These are the activations of a small neural network, seen along a few directions. Each row is one input.
Each table varies a few parts of the input and shows all the possible inputs, shuffled.
Descriptions start from the smaller parts, as in this example, which fits no table here: one of 6 places along a line, together with either a single point or one of 9 places along a line or (one of 3 separate values, together with one of 8 places around a ring).
Shared parts are said once, and a part with two or three values counts as separate values.

Other details of the inputs vary at random and push rows far along three fixed directions, the same in every table; ignore that.

Rows:
R1: [ 13 -13   5  16  10  -5  -6  14  -3  -6   4  -1 -10  12]
R2: [16 -7 -1 21  7 12  5 14  0 -5 10 10 -3 -2]
R3: [ 16 -11   5  11  11  -1 -13  16  -1  -6   3   6 -10   6]
R4: [16 -9  1 22  6 12  5 11  0 -3 12 10 -4 -2]
R5: [-42   4  -1 -12  12  -1  21 -15  15  36 -20 -26  50 -19]
R6: [  5 -13   4  15   7  -5 -14  16   4 -10  10   6  -1   7]
R7: [13 -7 -1 25  7  6  4  9  1 -7  7 15 -1  0]
R8: [17 -6 -2 24  7 12  4 10 -2 -4  8  5 -3  1]
R9: [  4 -13   6  16   7  -3 -14  14   0 -13   9   4  -1   8]
R10: [  6 -10   6  16   8  -2 -15  13   1 -12   9   4  -1  12]
R11: [ 14  -7   3  24   4   3   5  12   6 -11   8   8   5  -2]
R12: [16 -6 -1 22  8 13  6 12 -3 -7 11  6 -1  2]
R13: [15 -8 -2 23 10 10  6  9  1 -3 13  6 -2 -1]
R14: [-44   2  -7 -10  13   2  20 -18   9  38 -23 -22  48 -15]
R15: [-43   1   1 -14  10   0  21 -13  16  37 -20 -25  52 -19]
R16: [ 11  -9   0  26   8   7   5   7  -3 -10   7  11   2   0]
R17: [-52  -1   3 -23  11  -8   0 -10  14  39 -21 -25  43 -10]
R18: [  9  69   5 -37 -42   6 -23 -19 -15  17 -38  16 -50  -1]
R19: [ 10 -14   8  14  10  -5  -5  16  -5  -9   5   2 -10   9]
R20: [ 14 -13   6  12  12   0 -12  14  -5  -8   3   3  -8   7]
R21: [-43  -3   3 -29  16  -5   4 -10   9  42 -26 -27  38 -11]
R22: [ 11 -11   7  13   9  -5 -14  14  -5  -9   8   4  -2   6]
R23: [ 15  -6   5  25   4   5   5  10   1 -13   7   6   3  -1]
R24: [-45   2   2 -26  15  -8   1  -9   5  38 -22 -28  46  -8]
R25: [-43   3  -1 -13  11   1  22 -13  12  32 -21 -28  53 -16]
R26: [-49  -4   2 -26  18  -9  12  -8   7  38 -24 -34  42  -5]
R27: [ 12  72   3 -23 -46  15  -4 -22  -9  12 -38  18 -44  -9]
R28: [  6  69   2 -26 -43  17  -3 -25 -11  19 -37  27 -47 -10]
R29: [-18 -39 -56 -87 -61 -38  37 -64   4 -88  79 -23  -6   2]
R30: [ 12 -15   9  13   9  -5  -5  15  -1  -4   7   4 -11   9]
R31: [ 12  69   6 -40 -38  10 -20 -20 -13  18 -41  18 -60  -2]
R32: [15 -6  1 22  7 13  5 13 -4 -6  9  8 -4 -2]
R33: [ 12 -12   5  14  11  -7 -14  10  -1  -6  12   3  -2   7]
R34: [ -7 -40 -58 -91 -59 -34  39 -64  -3 -87  71 -27 -11   3]
R35: [ 10 -16   6  14  13  -7  -4  12   0  -5   9  -1  -8  10]
R36: [14 -6 -1 27  9  5  5  4  1 -7 10 13 -3  1]
R37: [13 -5 -1 26  8  8  4  7 -3 -9  7 12  0  4]
R38: [  7 -13   3  18   7  -5 -15  11   2 -11  10   1  -1  11]
R39: [ 10  71  10 -39 -45   7 -24 -18 -14  20 -38  23 -55  -3]
R40: [ 11 -14   6  12  10  -6  -5  18  -1  -7   6   4 -10   9]
R41: [ 16 -11   5  11  12   0 -12  13  -5 -10   5   3  -9  11]
R42: [ 13 -11   6  12   8  -6 -15  16  -2  -7   9   7  -3   6]
Each input here is: one of 6 places around a ring, together with either one of 3 separate values or one of 4 places along a line.
Changing only the place on the ring of 6 turns R34 into R3. The same change can be made to R8. Which row results?
> R2
Which other rows does R23 become when the choice among 3 separate values takes its other values? List them by row number.
> R16, R32
Which other rows does R11 become when the place on the ring of 6 takes its other values? List them by row number.
> R5, R15, R23, R25, R27

Rows:
R43: [ 13 -57  -5  45  23   0   2  24   8 -40  49   6  34   2]
R44: [-27  14  12 -24  19   9  -7   4   0  56 -41 -24  21 -13]
R45: [ -1 -41   5  34  52   2  -8  28  -2  11   3 -13  21  13]
R46: [ 25  24  20  22   9  18 -39  27  -8  24 -16  24 -21   1]
R47: [  1 -50 -24 -16  14 -15  12 -10  -2 -29  38 -21  11  11]
R48: [ 50  45   9  26 -37  16  -5   7  -8 -22  -5  46 -73   7]
R49: [ 20 -27   2  39  15   6  -9  20   6 -20  29  13  21  -1]
R50: [-41   0  -8 -49  -1  -7  14 -17   4  29 -18 -21   8  -7]
R51: [ 10  66   8 -23 -23  15   1 -19 -18  29 -52   7 -42  -4]
R52: [ 46 -21 -17  34 -17   2  -8   1 -10 -71  52  34 -31  15]
R53: [ 31 -43   5  35  28  -1  14  28  -1 -22  26  -5  11   6]
R54: [ 44  10   2  12 -23   4 -28  12 -13 -30  23  45 -69  15]
R55: [ 10  25  20  41   7  15 -21  22   3  19 -20  34 -14  -3]
R56: [-24  55  20   1   3  23   1   0   7  65 -60  -8  23 -24]
R57: [ 15  -5  11  41  11   5 -13  16   8   2   5  26   0   0]
R58: [  4 -26  10  49  31  11  10  29  11   1   8  -7  38  -3]
R59: [-11  -8  -8 -21  -5  -9  -5  -9   4   5  12   3  -1  -3]
R60: [ -8 -39  22  47  40 -28 -24  28  12 -10   4 -22  41  23]
R61: [  2   7  22  48  24  11   2  22  14  35 -22   8  15  -5]
R62: [ 11  27  30  32  25  23  -6  35  -8  45 -49   4  -3  -3]
R63: [ -4  43 -12 -61 -52  -3  27 -37 -11  -5 -17   5 -49  -7]
R64: [-34  27  -7 -36  -5   3  23 -25  -7  33 -39 -24  12  -9]
R65: [-34  38  10 -16  15  11 -23  -9  -2  66 -46  -6  18  -9]
R66: [-43 -23  -2 -43 -11 -37   6 -18  16 -20   9 -44  49   1]
R67: [-37 -51 -23 -36   5 -25  52 -26  13  -8  25 -41  45 -10]
R68: [ -2  40 -16 -77 -50   5   4 -30 -16  -9 -10  -2 -46  -7]
R69: [ -1  20 -33 -46 -52  -5  31 -52  -2 -37  21  -5 -15  -5]
R70: [ -7 -32 -25   2  -1 -10  11 -19   6 -33  39  -4  29  -1]
R71: [-39 -14 -17 -46  -4  -6   6 -17   2   7  14 -22  35 -12]
R72: [-49 -33  -3 -36  -9 -48  11 -20  22 -19  16 -39  43   4]
R73: [ 55   4   4   6 -15   1 -17  13 -12 -29  16  32 -76  16]
R74: [ 22   0 -33 -39 -43  -8  -6 -30 -18 -60  45  17 -48  13]
R75: [  1  26  21  53  27  23  -8  21   2  37 -38   7  12   0]
Changing only one part turns R63 into R64. The same change can be made to R67. Which row results?
> R51
What is each input in this table made of?
> one of 3 separate values, together with either a single point or (one of 2 separate values, together with one of 5 places around a ring)
Which other rows does R72 become when the choice among 3 separate values takes its other values? List them by row number.
> R60, R66
List by row number the other rows that have the choice among 3 separate values in common with R66.
> R43, R44, R46, R49, R53, R56, R58, R62, R68, R71
